A small network was trained on invented records. Each row is its activation on one of them, seen along a few directions.
After each row come some of the record's fields: Z, D, M, U, T, N.
A field that a record lacks is left out.
The largest differences between rows may come from other fields.
(in the rows, 500 means zero)
Random noise pushes rows far along 6 fixed directions. That doesn't count. These rows show it; they differ only by the noise:
[360 420 265 480 471 405 521 543 410 495 421 425 570 539 436 638 485 467
 421 688 565 498]
[572 585 440 502 417 494 510 796 368 622 420 271 514 400 526 606 297 375
 605 767 448 521]
[739 583 595 536 474 548 470 477 367 537 322 384 508 485 410 587 341 468
 717 507 515 617]
[574 636 463 546 618 514 589 538 880 179 837 339 512 710 601 343 581 401
 600 316 426 354]
[591 500 381 463 541 500 582 535 590 305 540 457 526 662 475 466 550 456
 498 490 500 420]
[228 488 442 483 471 529 430 188 434 638 378 521 594 410 376 488 491 469
 420 655 547 662]
[230 459 414 479 426 562 559 404 485 525 461 398 647 437 361 665 479 530
 527 552 640 612]
[320 605 475 532 564 566 568 382 843 308 794 365 584 585 529 385 583 438
 553 366 492 467]

[356 464 315 426 423 603 541 729 639 546 563 450 593 354 482 414 455 395
 318 598 438 519] : <Z:z1 D:d1 M:m2 U:u1 T:t3 N:n2>
[570 458 550 462 453 464 487 600 239 613 334 558 417 465 522 583 457 531
 488 694 480 495] : <D:d2 M:m1 U:u1 T:t3 N:n2>
[643 368 530 526 504 496 591 585 496 398 472 565 518 578 442 681 507 647
 589 252 636 460] : <Z:z1 D:d2 M:m2 U:u1 T:t2 N:n1>
[435 615 621 539 423 693 651 655 703 381 700 232 671 431 437 649 427 543
 813 229 622 561] : <D:d2 M:m2 U:u1 T:t1 N:n1>
[464 460 219 543 595 200 392 451 463 397 519 502 457 697 548 491 596 439
 337 610 484 372] : <Z:z2 D:d2 M:m2 U:u1 T:t1 N:n1>
[386 597 531 498 439 585 431 432 483 621 471 403 544 358 467 449 428 402
 483 577 497 630] : <Z:z2 D:d1 M:m2 U:u1 T:t2 N:n2>
[892 601 590 463 514 581 417 576 476 604 385 566 418 411 525 274 351 401
 508 544 316 519] : <Z:z1 D:d2 M:m1 U:u2 T:t2 N:n1>
[434 491 423 510 591 464 502 181 577 276 524 501 553 712 384 437 643 507
 495 362 565 518] : <D:d2 M:m1 U:u1 T:t1 N:n2>
[595 514 494 470 511 499 592 729 516 413 578 447 460 571 583 495 508 464
 512 542 461 382] : <D:d1 M:m1 U:u2 T:t2 N:n2>
[585 545 575 588 569 495 482 485 723 455 660 498 502 516 565 434 481 508
 586 285 468 464] : <Z:z1 D:d1 M:m2 U:u2 T:t2 N:n1>
[521 364 522 421 427 554 547 545 338 623 324 656 491 403 432 610 485 622
 454 547 559 529] : <Z:z1 D:d2 M:m2 U:u1 T:t3 N:n1>
[400 555 504 448 530 525 525 479 563 451 608 515 448 534 588 363 600 441
 412 614 408 439] : <D:d1 M:m2 U:u1 T:t3 N:n2>
[296 545 732 641 474 451 393 374 409 742 526 455 477 325 566 662 405 578
 667 491 545 618] : <D:d2 M:m2 U:u1 T:t3 N:n1>
[856 477 447 359 439 698 742 779 559 154 463 431 566 681 355 529 559 542
 605 252 614 408] : <Z:z2 D:d2 M:m1 U:u1 T:t1 N:n2>
[780 460 561 497 564 546 458 367 571 453 413 728 431 571 495 289 548 515
 447 341 429 478] : <D:d2 M:m1 U:u2 T:t3 N:n1>
[346 579 567 741 563 209 232 406 400 800 559 402 397 370 691 593 346 446
 568 630 420 552] : <D:d2 M:m2 U:u1 T:t2 N:n1>
[489 570 374 505 559 437 419 302 513 413 458 431 558 609 410 407 516 389
 471 568 471 555] : <D:d1 M:m2 U:u1 T:t1 N:n1>
[487 649 608 358 503 777 630 466 703 352 648 473 533 527 493 195 584 378
 476 510 404 487] : <D:d1 M:m2 U:u1 T:t2 N:n2>
[341 567 679 430 429 720 544 275 450 527 430 468 566 419 357 489 509 514
 590 522 558 678] : <D:d1 M:m2 U:u1 T:t3 N:n2>
[568 455 434 546 582 382 466 523 549 465 553 544 466 573 545 459 524 501
 445 418 464 429] : <Z:z1 D:d2 M:m1 U:u1 T:t1 N:n2>
[516 691 595 661 610 406 476 592 802 358 892 290 441 596 718 410 510 425
 685 301 412 365] : <Z:z2 D:d2 M:m2 U:u1 T:t1 N:n1>
[546 308 443 305 446 666 774 579 458 288 402 653 570 639 342 596 654 657
 440 417 668 414] : <D:d2 M:m1 U:u1 T:t2 N:n1>
[350 465 454 298 417 663 725 769 502 455 565 510 544 487 509 430 593 485
 373 693 492 379] : <D:d2 M:m1 U:u1 T:t1 N:n2>
[363 656 521 631 544 342 301 346 406 676 509 328 470 412 569 500 403 382
 558 653 417 608] : <D:d1 M:m2 U:u1 T:t1 N:n2>
[379 507 220 543 636 254 433 450 573 351 638 433 446 719 609 396 612 344
 310 677 407 366] : <D:d1 M:m2 U:u1 T:t2 N:n2>
[432 481 305 630 519 210 394 715 465 523 587 376 431 551 660 619 453 434
 447 655 460 378] : <Z:z2 D:d2 M:m1 U:u2 T:t3 N:n1>
[296 375 684 333 360 815 775 514 508 466 500 627 611 402 369 651 618 740
 555 356 705 531] : <D:d2 M:m1 U:u2 T:t3 N:n1>
[546 635 682 583 478 518 424 448 403 599 461 356 456 406 528 582 384 482
 703 525 470 619] : <D:d1 M:m1 U:u2 T:t3 N:n2>
[519 686 515 566 634 424 356 313 634 498 646 456 406 541 657 210 521 320
 441 588 290 476] : <D:d1 M:m1 U:u2 T:t2 N:n2>
[725 468 742 460 462 621 609 528 366 467 380 578 485 517 416 645 497 678
 707 297 621 518] : <D:d2 M:m2 U:u1 T:t1 N:n1>
[444 482 219 593 485 325 408 684 527 564 517 290 593 428 480 690 329 415
 478 579 511 542] : <Z:z1 D:d1 M:m2 U:u2 T:t2 N:n1>
[303 426 432 579 578 291 290 223 424 720 451 680 441 439 558 431 520 493
 293 628 448 535] : <Z:z1 D:d2 M:m2 U:u1 T:t2 N:n1>
[ 60 422 611 417 421 800 635 324 773 590 664 636 684 272 403 415 593 617
 398 299 618 607] : <Z:z1 D:d2 M:m1 U:u2 T:t2 N:n1>
[320 479 518 710 561 340 357 269 597 512 605 437 523 499 507 646 494 561
 581 267 588 594] : <D:d1 M:m1 U:u2 T:t3 N:n2>
[465 549 511 467 501 577 573 447 545 353 558 387 549 566 426 548 533 499
 574 432 563 533] : <D:d1 M:m2 U:u1 T:t2 N:n2>
[582 416 494 498 511 483 522 356 410 393 373 539 546 600 347 637 552 614
 555 304 648 555] : <D:d1 M:m1 U:u2 T:t1 N:n2>
[307 446 381 536 482 388 557 630 563 423 655 416 500 549 582 659 566 556
 483 510 571 388] : <Z:z2 D:d2 M:m1 U:u2 T:t3 N:n1>
[351 380 402 581 561 339 510 511 595 467 643 541 495 558 579 612 569 587
 436 391 561 400] : <Z:z1 D:d2 M:m1 U:u2 T:t2 N:n1>
[935 409 478 309 494 618 613 585 408 335 285 746 420 646 420 363 583 552
 406 494 456 392] : <D:d2 M:m1 U:u2 T:t3 N:n1>
[599 365 573 501 543 519 633 398 533 285 509 626 513 672 427 662 630 717
 597 172 678 439] : <D:d2 M:m1 U:u2 T:t2 N:n1>
[265 581 505 559 553 478 519 548 798 417 855 444 495 521 695 344 588 436
 459 484 398 374] : <D:d2 M:m1 U:u2 T:t3 N:n1>
[413 636 568 538 510 452 359 455 431 744 488 451 453 366 601 344 398 353
 481 765 343 550] : <D:d1 M:m2 U:u1 T:t1 N:n1>
[454 367 357 491 435 469 591 761 484 515 494 440 602 439 428 734 433 589
 514 432 617 480] : <Z:z1 D:d2 M:m2 U:u1 T:t1 N:n1>
[429 378 384 645 560 202 367 398 362 507 439 556 452 616 537 688 525 559
 472 526 560 472] : <D:d2 M:m2 U:u1 T:t3 N:n1>
[269 467 238 590 572 254 383 260 607 385 596 451 578 632 462 588 600 508
 401 445 594 483] : <Z:z2 D:d1 M:m2 U:u2 T:t1 N:n1>
[781 450 735 509 456 570 486 388 215 626 190 622 459 441 384 679 396 655
 702 398 604 628] : <D:d2 M:m2 U:u1 T:t2 N:n1>

Here are new rows. What are their fields?
[868 666 517 504 658 403 430 520 621 318 610 522 373 713 649 208 564 359
 494 485 283 339] : <D:d1 M:m2 U:u2 T:t1 N:n1>
[756 717 958 644 591 571 375 258 554 600 555 519 381 444 599 349 420 517
 813 249 399 588] : <D:d2 M:m2 U:u1 T:t1 N:n1>
[363 543 574 668 525 380 430 403 539 536 618 352 538 463 519 707 441 583
 707 319 596 557] : <D:d2 M:m2 U:u1 T:t1 N:n1>
[490 465 591 503 495 542 529 413 503 472 486 591 494 522 495 518 554 573
 544 426 538 506] : <D:d2 M:m2 U:u1 T:t3 N:n1>
[134 614 691 538 365 772 563 589 743 772 729 301 663  78 514 542 316 511
 657 415 522 673] : <Z:z1 D:d2 M:m1 U:u2 T:t2 N:n1>
[941 532 436 702 672 278 299 368 564 364 439 468 458 688 480 444 420 436
 605 181 437 527] : <Z:z1 D:d1 M:m1 U:u2 T:t1 N:n2>
[399 554 638 551 484 501 458 436 454 637 518 471 509 390 525 553 450 538
 606 495 515 560] : <D:d2 M:m2 U:u1 T:t1 N:n1>
[586 389 381 521 559 381 463 501 542 484 495 641 442 552 548 475 540 547
 385 457 460 417] : <Z:z1 D:d2 M:m1 U:u2 T:t3 N:n1>
[482 509 568 316 420 833 662 559 698 489 570 596 597 350 422 303 517 521
 423 424 475 515] : <Z:z1 D:d2 M:m1 U:u2 T:t2 N:n1>
[583 578 510 692 646 249 189 115 428 632 412 564 421 544 557 352 454 415
 504 506 383 582] : <D:d2 M:m1 U:u2 T:t1 N:n1>
[866 500 393 344 512 466 546 831 343 480 366 615 369 591 613 349 503 389
 333 802 322 309] : <D:d1 M:m2 U:u2 T:t2 N:n1>
[599 579 458 343 540 629 549 313 493 313 411 526 524 659 370 240 617 382
 415 582 433 521] : <D:d1 M:m2 U:u1 T:t1 N:n2>
[442 311 388 459 483 367 486 430 259 521 308 678 476 567 439 658 573 622
 368 620 590 474] : <D:d2 M:m1 U:u2 T:t3 N:n1>
[188 460 550 599 450 498 488 425 584 613 609 455 556 368 520 650 499 594
 553 391 617 568] : <Z:z2 D:d2 M:m1 U:u2 T:t3 N:n1>
[643 391 319 379 538 474 584 525 479 329 433 658 480 670 475 423 617 519
 327 553 489 358] : <D:d2 M:m1 U:u2 T:t2 N:n1>
[449 546 463 459 473 537 571 525 548 313 584 367 521 585 463 571 574 509
 540 462 557 484] : <Z:z2 D:d1 M:m1 U:u2 T:t3 N:n2>
[404 612 530 500 485 524 478 575 555 585 617 407 497 399 594 424 434 409
 510 641 408 489] : <D:d2 M:m2 U:u1 T:t2 N:n1>
[345 581 481 453 548 521 622 641 758 325 845 430 481 595 657 339 663 457
 433 465 443 302] : <Z:z2 D:d2 M:m1 U:u1 T:t1 N:n2>
[344 593 650 696 546 388 312 148 507 607 549 412 497 444 502 605 439 537
 671 358 573 650] : <Z:z2 D:d2 M:m2 U:u1 T:t2 N:n1>
[520 362 328 543 534 450 505 487 629 451 504 580 569 532 453 515 507 536
 407 329 556 478] : <Z:z1 D:d2 M:m1 U:u2 T:t2 N:n1>
[636 417 526 626 527 432 537 531 538 401 520 432 532 563 446 782 434 650
 720 175 653 513] : <Z:z1 D:d2 M:m2 U:u1 T:t2 N:n1>
[671 583 427 462 556 489 352 480 524 583 442 567 417 454 552 176 445 308
 315 689 246 519] : <Z:z1 D:d1 M:m1 U:u2 T:t3 N:n2>
[394 581 437 532 661 385 365  45 596 362 571 554 473 683 486 263 672 415
 376 474 431 516] : <D:d1 M:m2 U:u1 T:t1 N:n2>
